A small network was shown many inputs. Here are its activations along a few directions, one row for each input.
Each table varies a few parts of the input and shows all the possible inputs, shuffled.
Descriptions start from the smaller parts, as in this example, which fits no table here: line(4) and (point or line(9) or (values(2) and ring(8))).
Shared parts are said once, and a part with two or three values counts as separate values.
(in the rows, 128 means zero)

Other details of the inputs vary at random and push rows far along two fixed directions, the same in every table; ignore that.
To show where, the next rows are all for the same input, with only those details redrawn:
[125 139 137 107 138 164 128 131 159 133 113 108]
[146 122 124 139 124 120 123 118 124 129 123 131]
[138 168 140 107 144 165 131 139 161 133 117 110]
[211 206 121 171 128  80 126 131  96 125 148 162]
[191 219 132 142 140 119 131 142 128 129 139 141]
[108  81 127 117 124 148 122 113 144 131 109 112]

Table:
x1: [100  50 133 111 121 127 127 109 129 122 123 117]
x2: [107 168 129 114 136 151 139 149 142 133 131 120]
x3: [113 127 116 143 119 110 130 133 108 129 137 141]
x4: [159 153 127 139 129 121 126 126 126 129 128 134]
x5: [130 137 143  95 139 147 139 129 147 125 130 113]
x6: [105  50 129 107 118 127 131 101 127 123 121 116]
x7: [118  17  81 197  77  29 112  83  34 121 144 179]
x8: [218 183 119 164 120  50 135 116  68 115 163 175]
x9: [ 91 145 132 125 135 146 129 154 139 132 129 125]
x10: [ 67  87 125 128 124 141 123 138 132 130 124 121]
x11: [123 153 121 148 125 108 129 144 110 129 142 145]
x12: [103  77 141 107 130 140 128 122 140 122 124 115]
x13: [131 164 152  98 150 155 136 147 157 123 133 112]
x14: [ 69  63 108 144 110 140 113 121 122 139 107 122]
Question: The inputs of x10 and x13 match in every part but one. If x9 is changed in the same way as x10 into x13, which row does it become?
Answer: x12
Question: Describe the family of inputs behind these rows.
Answer: values(2) and (point or line(6))

Table:
x15: [183 168 131 128 133 121 135 120 134 126 131 128]
x16: [ 91  21 101 174  97  92 110 103  97 128 118 140]
x17: [138 172 124 112 130 143 133 129 125 133 125 127]
x18: [ 27  40 147  87 137 199 117 137 179 133  97  84]
x19: [ 76  15  98 136  95  98 128  91  94 127 124 134]
x20: [158 194 114 136 127 114 139 134 114 133 140 140]
x21: [135 175 121 139 132 144 129 140 139 137 121 125]
x22: [ 94 150 146 103 149 190 122 155 176 137 107  99]
x23: [163 158 112 153 118 102 123 118  95 131 132 152]
x24: [147 184 151  92 147 144 152 146 150 125 142 117]
x25: [143 184 126 141 133 103 140 150 112 125 154 146]
x26: [ 41  52 139  81 132 176 127 128 156 127 109  96]
x27: [143  78  89 183  92  64 119  95  68 131 132 161]
x28: [100 140 164  55 154 194 142 143 181 127 118  87]
x29: [134 119 114 175 116  82 121 132 100 125 143 154]
x30: [ 88  55 126 141 116 110 116 120 106 123 129 137]
x31: [182 136 123 161 124  91 123 115 114 123 135 145]
x32: [167 221 163  90 164 166 137 155 168 124 136 113]
x33: [ 78  77 127 130 121 129 126 132 127 126 129 125]
x34: [190 156 134 150 133 106 117 125 121 123 132 141]
x35: [101 140 138 103 140 185 124 140 166 140 104 104]
x36: [175 144 134 127 133 121 125 115 129 122 128 128]
x37: [175 169 139 130 140 111 139 134 132 121 145 135]
x38: [141 124 112 144 113  89 128 115  86 124 141 154]
Question: The inputs of x16 and x22 match in every part but one. If x37 is changed in the same way as x16 into x22, which row does it become?
Answer: x32
Question: Describe the family of inputs behind these rows.
Answer: values(2) and (line(4) or ring(8))
Question: Change only the values(2) part in x31. List by row number the other rows that result.
Answer: x34
Question: Change only the values(2) part in x15. List by row number the other rows that result.
Answer: x36

Table:
x39: [168 134 105 159 107  66 137 108  73 122 151 163]
x40: [100  37 139 115 120 124 125 109 128 119 127 118]
x41: [137 139 120 173 123 103 115 141 108 128 135 149]
x42: [ 78  64 139  62 132 180 138 108 162 130 108  88]
x43: [125 212 132 117 144 136 139 162 130 131 147 134]
x44: [152 125  94 173 104  49 133 110  61 124 153 170]
x45: [174 197 147 116 149 156 130 141 163 126 123 118]
x46: [ 53  90 124 114 125 181 119 138 157 141 102 101]
x47: [147 208 133 102 144 174 138 142 162 142 115 111]
x48: [155 195 156  81 155 164 143 144 163 124 132 107]
x49: [181 133 111 153 116  92 121 102 100 126 126 146]
x50: [124  14 118 163 105  92 106  91 108 119 118 137]
x51: [135 198 139 128 144 121 135 162 127 125 151 141]
x52: [154 155 138 159 134 119 120 147 131 126 135 141]
x53: [103  82 101 148 106 121 120 108 110 140 113 131]
x54: [ 62  64 152  86 140 170 131 136 167 126 114  95]
Question: Describe the family of inputs behind these rows.
Answer: values(2) and ring(8)
Question: The inputs of x48 and x45 match in every part but the values(2) part. If x39 is changed in the same way as x48 into x45, which row does it become?
Answer: x47
Question: Change only the values(2) part in x42. List by row number the other rows that result.
Answer: x49
